A small network was shown many inputs. Here are its activations along a few directions, one row for each input.
Each table varies a few parts of the input and shows all the possible inputs, shuffled.
Descriptions start from the smaller parts, as in this example, which fits no table here: ring(8) and (point or ring(9) or (values(2) and line(6))).
Shared parts are said once, and a part with two or three values counts as separate values.
In the rows, 128 means zero.

Other details of the inputs vary at random and push rows far along three fixed directions, the same in every table; ignore that.

A family of inputs:
r1: [ 62 152 138 127 117  90 101 140 119 107  68 140 115]
r2: [100 130  96 180 153 112 105 167 180 146 146 147  42]
r3: [ 82  78  74 152  68 159  89 123 204 167  97  59 153]
r4: [ 58 143 105 159 100  96  94 139  98 111  94 133  82]
r5: [ 57 162 172 121 124  78 114 112  64  67  88 149 131]
r6: [ 95 104  65 149  56 153 101 152 207 169  62  61 149]
r7: [172 119 139  95  60 194 130  92  47 133 128  90 193]
r8: [202 106 102 103 143 177 152 137 153 186 203 108 140]
r9: [201 151 167 101 132 161 152  96  57 115 171 146 149]
r10: [ 96 142 123 158 167 102 100 151 211 141 139 132  78]
r11: [228  91 113 106 152 168 154 144 166 179 160 109 176]
r12: [165 106 145  92  61 162 167 118  57 120  88  95 225]
r13: [185 144 187 110 241  96 148 128 116 109 204 198 112]
r14: [ 91 126  95 160 168  96 111 133 204 125 107 134  78]
r15: [230  80 112 129 165 177 170 132 194 182 182 102 159]
r16: [ 95 104  58 173  54 155  88 157 181 187 107  66 111]
r17: [199 142 155 129 227  98 150 137  84 121 214 209  82]
r18: [162 106 165  97  68 173 158 111  62 137 126  86 233]
r19: [ 97 151 108 167 160 139  91 144 198 132 141 149  33]
r20: [ 85 152  96 144 138 108 116 147 181 133 145 138  55]
r21: [104 148 119 151 170  96 101 167 216 149 118 148  69]
r22: [ 65 159 152 127 105  70 140  94  60  49  59 140 131]
r23: [227  86 121 129 166 168 152 126 204 187 204  96 155]
r24: [ 54 170 154 107  81  97 148 108  24  63  92 149 117]
r25: [199 159 168 114 228 128 137 114 100 106 209 209  77]
r26: [ 70 152 140 139 126 100 113 150 141 117  79 145 106]
r27: [145 110 121  79  47 176 154 104  40 136 133  95 210]
r28: [ 87  80  78 163  70 166 102 135 224 171 102  51 136]
r29: [ 53 146 161 125 108  76 122  88  61  52  79 135 133]
r30: [ 72 154 148 117 129  72 125 122  72  59  64 173 126]
r31: [190 152 188  98 229  91 152 137 102 114 174 213 115]
r32: [171  90 129  97  80 160 160  91  68 125 111  93 227]
Description of these inputs: line(4) and (values(3) or ring(5)).
The inputs of r21 and r31 match in every part but the line(4) part. If r9 is changed in the same way as r21 into r31, which row does it become?
> r25

A family of inputs:
r33: [141 130 132 127 145 124 138 131 131 119 127 144 122]
r34: [111 142 149 120 108 112 129 119  84  96  93 142 132]
r35: [136 137 127 128 141 142 115 139 163 146 143 133 113]
r36: [140 113 131 119 106 154 126 133 135 157 142 107 153]
r37: [118 131 104 140 110 133 106 146 163 147 105 113 123]
r38: [114 135 126 140 159 101 137 136 141 117 132 144 102]
r39: [149 102 126 118  97 154 129 120 111 142 132 100 183]
r40: [ 66 134 123 134 104 102 115 140 121 110  82 132 109]
r41: [ 60 149 138 132 100 115 101 124 117  99  84 131 105]
r42: [160 120 133 130 162 141 131 136 159 152 175 131 130]
r43: [119 120 116 143 109 133 115 132 151 131 106 115 127]
r44: [111 144 132 133 148 117 113 141 151 137 140 143 105]
r45: [117 142 143 112 118 119 120 118  89 105 105 138 136]
r46: [150 125 121 130 171 114 145 137 153 130 160 146 107]
r47: [ 90 149 145 125 131  94 116 127  94 102 106 145 115]
r48: [ 74 121  92 154  99 113 105 134 172 132  99 103 104]
r49: [150 120 124 140 171 113 129 138 165 142 159 151 108]
r50: [129 118 115 124 103 149 128 114 128 131 118  98 147]
r51: [157 130 136 133 180 125 136 124 150 125 157 146 106]
r52: [159 141 130 119 163 125 139 142 136 134 141 152 118]
r53: [106 140 144 125 143  97 134 110  96  95 127 144 116]
r54: [177 118 145 109 138 150 138 125 113 136 145 129 150]
r55: [ 72 128  92 159 100 122 100 133 171 126  83 104 109]
r56: [142 103 109 129 107 158 124 128 167 162 151  92 141]
r57: [125 100 102 139  91 145 125 127 149 157 116  90 156]
r58: [148 142 133 122 102 148 140 116  55 119 142 132 125]
r59: [157 136 135 128 173 110 133 145 144 140 157 156 112]
r60: [156 109 118 118 107 157 147 119 121 141 121 104 165]
r61: [ 93 128 118 147 138 103 109 147 164 135 114 139  89]
r62: [152 118 124 118 111 153 140 137 125 147 117 112 154]
r63: [145 131 133 114  83 147 144 117  33 119 147 127 149]
r64: [151 135 148 111 111 125 154 103  73 102 121 125 159]
r65: [115 149 158 124 151 105 131 114  88  84 119 156 119]
r66: [142 137 144 129 167 129 126 125 149 122 153 154 106]
r67: [141 108 120 131 116 155 129 128 153 158 151  97 150]
r68: [123 137 154 127 156  99 140 113  93 104 137 145 124]
r69: [126 135 140 129 169 107 121 137 131 120 144 157 107]
r70: [166 127 147 116 141 151 143 113 117 126 156 128 150]
r71: [115 122 119 123  87 153 122 111 131 129 115 100 144]
r72: [121 137 133 115 107 118 137 135  87 121 108 128 156]
r73: [140 121 114 122 125 137 142 121 138 132 126 122 129]
r74: [113 112 104 140 128 128 122 143 166 146 120 120 119]
Describe the family of inputs behind these rows.
> values(2) and (point or (line(4) and line(5)))
The inputs of r38 and r60 match in every part but the values(2) part. If r46 is changed in the same way as r38 into r60, which row does it become?
> r73
The inputs of r70 and r67 match in every part but the values(2) part. If r45 is changed in the same way as r70 into r67, which row does it become?
> r47
A walk changes only the line(5) part. It starts at r56 and steps to r67. List the rest of the walk in order.
> r42, r36, r44
Which other rows does r37 become when the line(4) part takes its other values? List them by row number.
> r35, r45, r52

A family of inputs:
r75: [124  94 106 140  84 163 107 109 159 160 135  72 157]
r76: [121 152 151 129 146 105 144  93  68  82 122 151 117]
r77: [126 106  95 129  88 168 129 122 160 159 113  76 153]
r78: [153 118 117 137 156 130 149 137 157 144 161 139 106]
r79: [166 126 131 120 164 135 125 129 181 140 151 145 125]
r80: [ 91 184 130 132 113 146  90 142  82 128 156 168  57]
r81: [ 65 155 131 145 139  99 112 116 128  72 115 135  89]
r82: [103 128 136 109  70 136 123 107  72 102  61 102 172]
r83: [190  95 150 101 122 174 139 116 122 154 156 108 200]
r84: [113 118 132 148 171 124 112 134 191 139 155 130  88]
r85: [168 120 180  90 107 140 146 116  62 130 131 115 214]
r86: [ 91 124 105 124  60 119 130  99  49 108  91 107 160]
r87: [175 150 194  84 170 113 179  93  57  78 167 170 151]
r88: [103 146 129 130 158  84 127 157 115 122 110 159 103]
r89: [ 91 102  72 143  81 141  99 150 165 157  83  96 131]
r90: [ 82 160 144 137 136  80 113 144 133  96  82 145  93]
r91: [229 130 165  98 196 136 160 140 152 155 193 154 152]
r92: [140 103 100 141  78 153 127 157 160 177 103  94 164]
r93: [142 115 104 132 154 122 143 142 159 150 159 136  98]
r94: [135 119  96 155 167 124 114 157 204 154 134 146  81]
r95: [ 82 143 120 164 131  95 119 127 112  83 111 139  78]
Describe the family of inputs behind these rows.
> point or (line(4) and line(5))
Which other rows does r85 become when the line(5) part takes its other values? List them by row number.
> r88, r90, r91, r92
